A small network was shown many inputs. Here are its activations along a few directions, one row for each input.
In each table, some parts of the input vary, and every possible input appears once, in random order.
Descriptions start from the smaller parts, as in this example, which fits no table here: values(2) and (point or ring(11) or (line(6) and ring(8))).
Shared parts are said once, and a part with two or three values counts as separate values.

Other details of the inputs vary at random and push rows far along two fixed directions, the same in every table; ignore that.

A family of inputs:
R1: [-15   9 -22   5 -19  -5  -2   7 -11 -12  17   2   0 -16  11]
R2: [ 15  -1  34  -5  17   0 -26  -9   7   5 -23 -21  20  24  -7]
R3: [  1  -9  35   6 -10 -13  18  17  32  30 -38  -1 -31  46 -21]
R4: [  0  -1  14  10 -11  -2  12  -2  26  25 -22  21 -32  23 -18]
R5: [ 17  -1  57  -6  35  -4 -47  -4   5   5 -38 -43  38  26  -2]
R6: [ 21 -10  41  -7  12  -4 -10   8  25   7 -35 -16   0  22 -12]
R7: [  3 -12  15  16 -30 -10  45  11  33  29 -29  27 -61  31 -30]
R8: [ 25 -12  54  -1  19  -5 -21   6  25   8 -41 -23  -4  19 -20]
R9: [ 16  -5   1 -11  53  10 -41 -15 -34 -15   0 -37  56 -20  19]
R10: [ 13  -3  68  -8   5   2 -53   7  15  -9 -28 -52  38  -1  -5]
R11: [ 21   0  55 -10  31   3 -53 -11  14  11 -40 -38  38  18  -5]
R12: [ -8  13 -47  -2   5   8 -23 -12 -39 -32  45  -6  33 -45  19]
R13: [-22   8 -83   4  -4  14  41 -18 -25  -3  47  58 -19 -22  14]
R14: [ -7   5 -52   0  22  12   5 -23 -36 -16  38  19  14 -18  14]
R15: [-36   3 -64  11 -48   6  62   8  -9 -11  48  58 -47 -29   5]
R16: [-22   6  -3  17 -66 -21  46  30  34  17 -10  33 -57  24 -13]
R17: [-24   4   3  17 -61 -25  57  28  32  20  -4  33 -71  12  -7]
R18: [-10   2 -26   3  11   1  10  -9 -17  -2  12  15  -1   4  11]
R19: [ -6   5   9   9 -44 -13  28  11  22   8   5  16 -42  -1 -11]
R20: [ -8  -1 -60  -5  -8   7  52   6  -9  -6  30  46 -20  -6  13]
R21: [ -7   6 -36  -7  28  12 -10 -17 -27  -6  19   9  25 -17  22]
R22: [ 16  -4  50   5  15  -5 -26  -7  16  12 -35 -21   0  29 -19]
R23: [ 16  -9  46  -2  15  -7 -13   9  16  15 -44 -27   9  25  -9]
R24: [ 17  -4  10 -11  60  11 -55 -20 -30 -12   1 -45  54 -13   4]
R25: [ -6  -1  41   1 -18  -4 -10  19  19   0 -20 -19   3   4  -2]
R26: [ 14 -12  43   4 -10 -10  11  10  33  24 -45  -6 -22  35 -23]
R27: [ 10  -4 -18  -7  37   9 -13 -10 -21 -18  12  -6  21 -22   9]
R28: [  7   5  60  -1 -12 -17 -22  17  24   6 -27 -36   8   8  -1]
R29: [-12  11 -45   0 -36   3  17   1  -9 -13  36  22  -3 -16   7]
R30: [ -8  10 -31  -5 -32   0  25   0  -5 -10  38  18  -5 -21  13]
R31: [ -6  -1 -73  -3   3  17  32 -18 -30  -7  52  37  -7 -15   5]
R32: [-14   3  23  16 -46 -23  32  20  32  16 -12  14 -57   7 -16]
R33: [  6 -12  44   6   3 -16   8  21  32  18 -47  -4 -32  29 -15]
R34: [  3   5 -13 -12  17  22 -39 -15 -34 -36  37 -23  53 -48  18]
R35: [  8   8   9  -1   0   2 -43  -6 -11 -17   9 -28  30 -20   1]
R36: [-16   4 -23  -5   1  11  -9   0 -26 -26  31  -5  25 -37  23]
R37: [  6   1 -53 -18  28  22  -6 -23 -38 -17  43   1  41 -18  16]
R38: [ 19  -5   1  -9  54  11 -43 -20 -33 -17   2 -36  52 -24  10]
R39: [ -8  10 -55 -11  17  17   7 -17 -28  -7  33  24  26 -16  25]
R40: [-19 -10  -7  17 -31 -15  59  19  28  33 -17  38 -71  39 -20]
Description of these inputs: ring(5) and (values(3) or line(5)).
Question: Change only the ring(5) part in R33. List by row number the other rows that result.
Answer: R6, R8, R20, R27
Question: Which other rows agree with R24 in the ring(5) part? List them by row number.
Answer: R12, R13, R14, R15, R27, R32, R38

A family of inputs:
R41: [-10   0  21  22 -38 -14  -7  25  16  11 -19  -4 -39  14 -23]
R42: [ 13  -7 -46  -3  38  25 -22 -21 -28 -15  28   3  23 -27  -9]
R43: [  4 -13  -7   3   9 -24  38  18   5   1 -15   8 -43   6   0]
R44: [ 15   3 -13   5  28   5 -14 -27  -8   9  -3   6   7 -14 -11]
R45: [ 11   1 -28  -4  12  23 -32 -14 -21 -25  35  -6  24 -45 -10]
R46: [-12  -6  45 -16   8  17 -24  16  28   7 -48  -8  28   9  17]
R47: [ 34 -11  41 -10  17 -10 -15  13  13  -7 -15 -36  12 -28  -6]
R48: [ 23  -8 -12 -27  18   0   9   5  -6   0  -3 -15  26   7  19]
R49: [-13   6 -22  -8  -5  11 -11   0 -32 -31  37 -22  51 -16  11]
R50: [ 10   0  34  12  35 -17 -47 -19   0   6 -39 -27   6  10  -9]
R51: [ 16   7  42 -10  -6 -26 -11  30  19  -5 -22 -43  23  10   9]
R52: [ -9  10  12  -9 -36  -4  19  -3  24  22  10  11 -18  12   6]
R53: [ 14  -6 -53 -10 -10   3  74   7  -1  -3  24  52 -32   5  10]
R54: [-16   1  -3   8  12 -15  22  -9   0  15   2  19 -43  10  -1]
R55: [-26  -4 -10  -5  41  17 -26   1 -21 -30  -2   5  27 -43  34]
R56: [ 28   2  68 -12  40   2 -35 -18  15  18 -32 -27  22  29  -6]
R57: [ -4  17  -2  15  -8 -10 -29 -10 -17  -1   4 -13  11 -20  10]
R58: [ 11   1  45 -17  19  -3 -23 -12  15  29 -25 -25  18  33   2]
R59: [ 20  19 -17  -8   5  17 -29 -34 -18 -21  28   5  40 -29  13]
R60: [-20  -9  14  18 -34  -6  16  20  -4   1  -3  -9 -25   2 -14]
R61: [ 23   7  49   7  11  -3 -49 -17  17   6 -26 -31  15 -19 -20]
R62: [-12  -4 -74  -2 -32  15  43  -3   0   9  29  51 -27  20  -4]
R63: [ -2   5  20   5 -12  -4  17  -6  22  18   9  13 -34 -15 -14]
R64: [ 35  -6  47 -10 -11 -10   8  18  31  -3 -22 -13  -6   6  -3]
R65: [-28  12 -15 -14  24  18 -20  11 -14 -21   2   4  56 -20  40]
R66: [-10  15  -5  14 -20 -22  16   1  18  26 -21  20 -17  41  -9]
R67: [ -2   9 -46  -6  22  10 -26  -7 -29 -16  26  -7  46   6   9]
R68: [  9  -1 -27 -11  21  -8  -5   2 -30 -38  33 -18  18 -51  28]
R69: [ -1 -20  47  15  20  -5 -23  12  -6   9 -38 -46   8  26 -15]
R70: [  0  -9   4   2 -37  15  32   3   9 -10  12  21 -19   5 -18]
R71: [-19 -16 -56  -3 -31  17  61  -1  -6   6  27  38 -21  21  -2]
R72: [ -2  -4 -18  11  18   2 -27   2 -23  -1   0 -13   8   6  -2]
R73: [-23  11 -66  23 -23 -10  43  -7 -20  18  19  51 -42   3   6]
R74: [  9  11 -45 -16  18  15 -21 -36 -27  -1  20   3  47  -5  21]
R75: [ 13  -7  -1  -3  28 -16   2  18 -20   0 -12 -26   8  -2  17]
R76: [ -3 -17  17   9 -24   6  20   8  12   0   0   3 -27 -12 -33]
R77: [-16  12  16   3  -9 -22  25   7  20  33 -13  12 -22  45  -3]
R78: [ 14  -1  25  -9   8 -27  12  29  16  11 -33 -22   6  35   3]
R79: [ -5   1 -10   7  -2   0 -30  -2 -11 -24  13  -8  -6 -22  -9]
R80: [  7 -11 -60  -3  -1  -1  75   9  -4   3  24  45 -44 -18  -1]
R81: [-22  22   4   2 -33 -18  23   7  15  15  17  14 -15  13   7]
R82: [ -6  30 -36  -4  -6  -2 -25 -19 -26 -18  34  -3  48 -22  22]
R83: [ -2   1  -4  -4 -45   6   0   8  22   5   1   9 -14  15 -14]
R84: [ -9 -10 -16  18   0  -7   5   3   5   2 -10  16 -43  17 -21]
R85: [-28  -1  13   5  19  11 -18  20  -6  -5 -24  -1  16 -19  29]
R86: [-13   3 -51   8 -39 -17  64  28 -10  -5  33  28 -43 -24  20]
R87: [-12  -8  37   0  -9  16  17  20  41   8 -42  37 -19  14   3]
R88: [-22  13   3  14 -26 -16  20   6   1  17  16  11 -35  -5   9]
R89: [-11  -2 -38  -7  22  14  -4  -7 -40 -21  30 -15  53   3  13]
R90: [ -2 -16  50   6   6  -6 -34   4  -3 -18 -18 -43   6  -8 -17]
R91: [-19 -22 -17  16   0  -2  31   2  -9  -5   1  13 -37  10 -15]
R92: [-19 -12  20   5   5  14  15  18  29   9 -31  31 -22 -16  -2]
R93: [  6   4 -28 -12  49  16  -6 -32 -31   0  36   4  22 -32   9]
R94: [ -7   2  38  10  16 -19  -8   3   2  31 -25 -16 -17  25   0]
R95: [ -9  13  -8  -5  25  -1 -26 -23 -29 -21  39 -14  17 -42  23]
R96: [ -3  -4 -25 -20  -8  27 -11 -12 -29 -26  38 -18  49 -22  13]
R97: [ 16 -22  44   3   5  11   4   0  19   7 -32 -10  -4  40 -27]
R98: [-18  13 -23   8 -48  -8  14  18  13  -2  15  20 -18  16 -11]
R99: [  3  12  13  -2 -23   3  24 -10  20   9  18  27 -24   3   1]
R100: [ -1 -25   8  14  -2   7  34   5  14  14 -15  11 -36  14 -36]
R101: [  9  11  39  -2 -32  -9 -23  -7  32  20 -30 -13   2  19  -9]
R102: [ 19  -1  31   2 -23   8 -19   4  27  -3 -14   1 -10  15 -26]
R103: [ -2  12   3  11   1 -12 -31 -19  -7 -12   1  -9   0 -24   2]
R104: [ 29  -7  24  -3  25  16 -37 -10   9  -3 -22 -14  19  26 -18]
R105: [ 21  11 -32  -8  30  19 -19 -40 -26 -11  19  14  39  -9  12]
R106: [ 23  -5  42 -17 -22 -14   4  24  34   8 -27 -29   1  13   3]
Question: The inputs of R76 and R70 match in every part but one. If R63 is changed in the same way as R76 into R70, which row does it become?
Answer: R99
Question: The inputs of R58 and R77 match in every part but one. If R62 is changed in the same way as R58 into R77, which row does it become?
Answer: R67
Question: Describe the family of inputs behind these rows.
Answer: ring(6) and (point or (values(2) and ring(5)))
Question: Change only the values(2) part in R84. List by row number the other rows that result.
Answer: R79
Question: Start at R79 and move only the ring(5) part, one step at a time. The first step leads to R103. Which rows follow, in order?
Answer: R95, R68, R90
Question: Change only the ring(5) part in R51. List by row number the other rows that result.
Answer: R49, R81, R82, R98
Question: Which other rows agree with R60 in the ring(6) part? List them by row number.
Answer: R41, R57, R69, R72, R73, R75, R85, R86, R88, R94
Question: Change only the values(2) part in R64. List by row number the other rows that result.
Answer: R53
